A small network was trained on made-up records. Each row is its average activation on records with the value named, seen along a few directions.
Related values have similar rows: they may be neighbours, one step apart, or belong to one group.
(in the rows, 500 means zero)
Random noise pushes rows far along 2 fixed directions. That doesn't count. These rows show it; they differ only by the noise:
[442 621 541 464 573 492 460 518 371 590 388 473]
[498 566 475 399 574 484 563 595 413 497 468 463]
[545 509 466 419 665 497 581 544 445 507 461 448]
[552 517 391 304 535 468 694 720 456 369 577 455]


Values of GADU:
figi: [676 239 428 618 736 557 470 210 696 556 485 529]
rol: [445 678 473 337 255 473 543 791 383 374 608 423]
laz: [829 115 429 571 977 597 761 336 806 420 654 373]
zovov: [627 357 603 692 909 584 412 127 575 697 334 381]
keleb: [504 567 612 617 848 533 349 222 348 786 184 448]
raku: [442 703 527 387 515 475 467 609 273 562 344 493]
benip: [485 525 603 653 517 538 340 273 515 649 425 522]
buga: [784 227 367 470 979 518 791 399 546 446 479 377]
zodos: [525 330 410 500 339 468 573 579 676 334 700 598]
kat: [387 546 454 454 106 451 472 617 569 401 622 619]
sosu: [546 515 568 544 614 531 441 431 471 558 436 417]
gema: [330 516 498 580 157 459 376 488 581 474 549 662]
tiza: [484 519 491 538 341 491 468 538 586 476 623 539]
pige: [554 199 360 478 346 483 736 653 724 179 780 639]
ves: [634 338 471 501 672 540 587 469 613 432 574 413]
GADU is arranged as a line.
Which values are neighbours of zovov? Give them in the order they are listed. -> sosu, ves
Which values are neighbours of raku? Give them in the order they are listed. -> keleb
Which values are neighbours of zodos? Give them in the order they are listed. -> kat, gema
Which values are neighbours of benip? Give them in the order they are listed. -> laz, tiza
